These are the activations of a small neural network, seen along a few directions. Each row is one input.
Each table varies a few parts of the input and shows all the possible inputs, shuffled.
Descriptions start from the smaller parts, as in this example, which fits no table here: one of 5 places around a ring, together with either a single point or one of 9 places along a line or (one of 3 separate values, together with one of 6 places along a line).
Shared parts are said once, and a part with two or three values counts as separate values.

Other details of the inputs vary at random and push rows far along two fixed directions, the same in every table; ignore that.

Rows:
R1: [-3  4 -9  1  7 -1 -1  7  0 -1  1 -1  0]
R2: [  5   9   5  -8  -8  -4  -7 -12   3  -2  -1  -7 -18]
R3: [-1 -2  0  8  3  1 -7  6 -1  1 -4 -4  3]
R4: [-2  4 -7 11  3  2  8  1 -7  1 -3  3  1]
R5: [-2 -3 -1  0  0  0 -3  6 -2 -3 -3  2  8]
R6: [-3 -2  0  0  3  1 -5  6  0 -1 -1  6  5]
R7: [  6  10   7  -6  -9 -10   0 -12   4  -3   6  -2 -11]
R8: [-4  0 -4  4  4  4 -7  5 -4  1 -2 -8  1]
R9: [-3  2 -4 11  4  5  1  0 -8  5 -8  0 -2]
R10: [  5   2   1 -13  -7  -6   1 -14   2  -9   5  -2 -15]
R11: [  6  -1   3 -10 -10  -4   3 -14  -2 -10   7  -7 -11]
R12: [-6  0 -6 -4  6  1 -2  8 -1 -2 -2  1 -2]
R13: [  9   0   7 -10 -10  -6  -1 -15   3  -7   6   3  -8]
R14: [  5   8  16  -2  -7  -2  -3 -19   9   3  -3   0  -8]
R15: [-2  3  3  8  8  1  2 -1  5  2 -2  7 10]
R16: [-2 -5  0  3  3  0 -1  8 -2 -4 -1  0  4]
R17: [-5 -2 -4 -1  4  3 -1  7 -5 -4  1 -4  2]
R18: [-5  0 -1  4  6 -2 -9  5 -1  6 -4 -1  0]
R19: [ 0 -8 -4 -1  2 -1 -1  3 -2 -4  0  3 10]
R20: [-6 -2 -1 -1  6 -3 -2  7 -2  0 -1  4  1]
R21: [  6   0   7 -11  -8  -9   2 -14   2  -5   6   0 -12]
R22: [-4 -5 -7  7  3  2  9 -2 -9 -2 -3  6  0]
R23: [ 14  -5   0 -25 -22  27  29  20  18  53  14 -16   9]
R24: [ 10   7   8  -2 -12  -7   2 -12   4  -8   6  -6  -8]
R25: [-5  0 -5  7  3  4  7  2 -8  0 -6  4 -1]
R26: [  1 -10  -3   2   4   0   2   4  -3  -5   2   1   6]
R27: [-5 -1  6  3  8  2  1  1  3  1 -5  9  7]
R28: [-2 -6  3  3  9  1  4 -3  3 -1 -2  9  9]
R29: [ 0  2 -3  5  3 -1 -4  5  2  0  2  4  7]
R30: [-2 -1 -1  5  0  1 -9  4  0  3 -6 -2  7]
R31: [-3  2 -7  4  4  1  0  6 -3 -4  4 -5  4]
R32: [ -2   0   0   5   3   2 -11   5   1   5  -4   2   4]
Description of these inputs: one of 4 places along a line, together with either one of 2 separate values or one of 6 places around a ring.
The inputs of R32 and R6 match in every part but the place on the line of 4. If R3 is changed in the same way as R32 into R6, which row does it become?
> R16
Start at R23 and move only the place on the ring of 6, one step at a time. The first step leads to R29. Which rows follow, in order?
> R7, R1, R31, R24
Which other rows agree with R28 in the place on the line of 4? List them by row number.
> R10, R11, R13, R19, R21, R22, R26
Which other rows does R9 become when the choice among 2 separate values takes its other values? List them by row number.
> R14

Rows:
R33: [-15   2 -21  19  21  -3  -5   9 -14 -12  -7  12   7]
R34: [-10  -6  -7  14  28  -5 -23  10  -3  -8 -11   7  13]
R35: [ 16  20  26 -14 -23 -12 -11 -40  11 -14   3 -10 -34]
R36: [10  3  3  1 -8 17 12  5  4 28  1 -7  1]
R37: [ 10  22  30 -13 -25 -11 -10 -42  13 -13  -1  -7 -29]
R38: [  2  -3   8 -14  -2  12   0   4  15  30  -1  -5   5]
R39: [ 6 -9  2 -8 -4 15 21  4  6 24 -1  3 -4]
R40: [-15  -5 -19  13  23  -5   0  12 -11 -17 -10  16   6]
R41: [ 3 -9 -1 -7 -5 12 22  7  6 23  4  1 -6]
R42: [ 22   7  11 -19 -35 -21  -3 -38   2 -27  12 -13 -24]
R43: [-10 -14 -14  11  18  -1  -3  14 -14 -28   0   2  18]
R44: [-12  -6   1  18  21  -1  -6   7  -2 -18  -8  15  27]
R45: [-13  -2 -13   6  18  -9 -19  22  -8 -16  -4  13  13]
R46: [ 2 -6  6 -8 -7 16 21  2  9 26 -5  6  1]
R47: [-14  -7 -10  15  26  -8 -22  12  -4  -9  -5   5  11]
R48: [-16  -8  -1  17  23  -5  -3   3  -9 -11 -11  19  22]
R49: [  2  23  15  22   1 -33 -30 -34  -9 -48 -16   3 -18]
R50: [ 5  8 -8 -6 -8 14 15 10  2 23  6 -9 -2]
R51: [  5   5   6   1 -10  18  13   3   6  30  -3  -4   6]
R52: [-12 -12 -14   7  13  -5 -20  21 -16 -20  -5   6  11]
R53: [  6  -2  -2 -17  -4  12  21  11  10  11  14  -5   7]
R54: [ 13  -7   2  -8 -10   9   9   6  14  23   7  -3  12]
R55: [ -9  -7  -3  13  19  -5 -23  17  -6 -11  -9  15  16]
R56: [-11  -3 -11  25  22   1  -8   4 -13  -7 -12  14  10]
R57: [ 6  3 -1  1 -9 14 14  7  3 27  7 -9 -1]
R58: [-14  -2 -16  20  15  -5 -13  18 -18 -15 -12  -7   8]
R59: [  3 -10   3 -11  -3   8  22   5   5  22  12  -1   2]
R60: [  5  -6   5 -14 -10   8   2  16   9  23  10  -1   1]
R61: [-15  -9 -22  19  17   0  -6   9 -22 -16  -8   4   6]
R62: [ 21  15  26 -13 -32 -19  -5 -45  15 -16   4   0 -15]
R63: [ 14  26  30  -7 -29 -16  -6 -40   9 -10  -6 -10 -27]
R64: [ 13  20  24  -7 -27 -11   2 -49   4 -10  -1   1 -28]
R65: [ 11  -7   8 -10  -3  15  18   7  12  17   9  -3   9]
R66: [-15 -16 -16  10  20  -6  -1  10 -21 -21  -3   7  13]
R67: [  4  17   1   9  -3 -40 -26 -34  -6 -59   0  10  -9]
R68: [ -3  16   6  22   2 -32 -21 -41 -15 -49  -6  12 -23]
R69: [ -8  -8 -12  21  16 -11 -13  12  -3 -14  -1  10  21]
R70: [  3 -14  -9 -14  -9  15  23   9  -4  15   3  -6  -8]
R71: [-14  -2 -17   7  26  -8 -20  15  -5 -12  -6   5  10]
R72: [  4 -11  -7 -20  -5  11   2  11   3  19   7 -17  -4]
R73: [  6  -9   6 -11  -2  11  20   2   5  23   6   2   5]
R74: [ 12  14  15 -19 -28 -12  -8 -35   0 -23   7 -19 -38]
R75: [ -1   0   3  -8  -4  14   5  11  11  25   8 -11  -5]
R76: [  2  -4  -4 -18  -3   8  24   7   3  18  11   0   2]
R77: [  7  -8   4 -10  -5  12  19   9  11  15  15  -5   7]
R78: [-11  -3 -19  23  14   1  -9  12 -22 -16  -8  -1   9]
R79: [  3   4   3  -1  -8   9   9  13   7  28   3 -14  -3]
R80: [  2   9  -4  -8  -8   9  11  16   6  24   2 -14  -4]
R81: [ -2   5  -4 -15  -4  13   7  14  10  21   7 -11  -6]
R82: [  3  -4  12 -14 -11  12   1  11  12  26   0   3   8]
The inputs of R76 and R67 match in every part but one. If R48 is changed in the same way as R76 into R67, which row does it become?
> R62
Describe the family of inputs behind these rows.
> one of 5 places along a line, together with one of 10 places around a ring
Start at R82 and move only the place on the line of 5, one step at a time. The first step leads to R55. Which rows follow, in order?
> R60, R45, R52
Which other rows does R35 become when the place on the line of 5 takes its other values? List them by row number.
> R37, R74, R75, R81

Rows:
R83: [ 8 -5  0 -4 -4 -3  8 -3  3 -5  9  3  2]
R84: [ 1  1  5  2 -3  6 10 -5 -2  1  0 -5 -5]
R85: [ 6 -3 -3 -4 -5 -2 12 -7 -2 -4  5  2  2]
R86: [ 1  7 -2 -3 -7  0 -3  2  0  5 -2 -1 -9]
R87: [  5   4   4   1  -4  -1  -8  -2   4   6   1 -10  -2]
R88: [-2 -1  5 -2  0  5  8 -5 -2  3 -2 -2 -9]
R89: [ 3  5  5 -4 -3  2 -4 -3  8  3  1 -6  3]
R90: [ 3  6  2 -2 -6 -3 -4  4  3  3  4 -9 -3]
R91: [-18   4 -12  27  29 -26 -21 -13 -22 -54 -10  17  -2]
R92: [ 1  4  5 -8  0  2 -6 -3  8  5 -1 -3 -1]
R93: [ 1  5  3 -6 -3 -4 -6  4  3  5  2 -5 -8]
R94: [  2   1   6  -2  -2   0   1 -10   5   8  -4   6   1]
R95: [  4   0   0   0 -10   4   1  -1  -5   2  -2  -7  -5]
R96: [ 6  3  7  0 -5 -2  3 -1  7  2  5  4  3]
R97: [ 1 -6  6 -6 -5  2  7 -6 -1  4 -3  5 -1]
R98: [-20 -13 -23  14  29  20   1  52  -1  21  -5   3  39]
R99: [-20 -16 -27  19  30  24  -3  48  -6  33 -13   6  31]
R100: [-1  5  5  1  2  4  4 -7  5  9 -3 -1 -7]
R101: [ 5 -6  0 -8 -2 -3  6 -3  3 -2  7  6 -2]
R102: [  4  -2  -5  -5  -5  -4   0   1  -2  -3   9 -10  -4]
R103: [ 3 -7  9 -5 -3  1  3 -4  3  2  1  5 -1]
R104: [  3  -1  -4 -10  -4   0   4   0   2  -7   8  -6   0]
R105: [ 1 10  3  4 -2  1  8 -3  2  2  2 -3 -5]
R106: [-19 -18 -19  16  32  18   3  49   0  25  -5  16  36]
R107: [  4   9  -2   1 -10   1  -1   2  -1   4  -1  -4  -5]
R108: [ 2  7  5  6  0  4  5 -8  4  6 -1 -4 -3]
R109: [ 1 -1  0 -4 -8  4 -1 -1 -5  4 -4 -3 -9]
R110: [ 4  0  9 -2  0  0 -3 -7  9  7  1  6  1]
R111: [ 6  1  9  2 -3  0 -1 -7  9  5  3  3  5]
R112: [ 1  3  5 -4 -4 -2  6 -4  3  5 -1  7 -1]
R113: [ 0 -4  4 -6 -4  0 -5  1 -1  2  0 -7 -8]
R114: [ 3  5  4  0 -7 -2  7 -4  3  3  1  4  3]
R115: [-14   7  -2  36  24 -28 -29 -19 -15 -50 -18  21  12]
R116: [  1  -3  -4 -14  -2   0   3   0   3  -3   7  -3  -4]
R117: [ -1   6   3 -10  -3   0  -2   3   6   2   2  -1  -3]
R118: [ 5  1 -9 -3 -9  0  4 -1 -6 -1  5 -6 -6]
R119: [ 5  6  0  3 -8  3 -4 -3  1  8 -3 -6 -3]
R120: [  3  -3   4  -2  -7   1  -2   1  -1   1   2 -11  -3]
R121: [ 4 -4  6 -1 -7  2  9 -7 -1  1 -1  1  3]
R122: [ 6 -5  9 -1 -6  2  4 -4  3 -1  3  2  3]
R123: [-20  12  -5  33  29 -27 -26 -11 -18 -51 -16  19  -2]
R124: [  2   2   4  -3  -1  -2 -10  -2   5   8  -1  -6  -6]
R125: [ 2  1 -4 -1 -1  1 13 -5 -4 -3  7 -5 -6]
R126: [ 1 -4 -5 -9 -3 -4 -2  1 -1 -1  7 -7 -8]
R127: [ 2 -1  5 -7 -6  4  1 -1  2 -4  2 -7  1]
R128: [  2  -1  -9  -7  -6   0   2  -1  -6   0   3  -2 -10]
R129: [ 3 -5 -3 -9 -3 -2 10 -6 -1  0  3  5 -2]
R130: [ -1  -2   5 -11  -3   3  -2  -1   2  -2   0  -3  -3]
The inputs of R128 and R91 match in every part but one. If R99 is changed in the same way as R128 into R91, which row does it become?
> R100
Describe the family of inputs behind these rows.
> one of 2 separate values, together with one of 4 places along a line, together with one of 6 places around a ring
Which other rows does R121 become when the place on the ring of 6 takes its other values? List them by row number.
> R84, R95, R120, R122, R127
Which other rows does R113 become when the place on the ring of 6 takes its other values? List them by row number.
> R88, R97, R103, R109, R130
Start at R119 and move only the place on the line of 4, one step at a time. The first step leads to R107. Which rows follow, in order?
> R95, R118
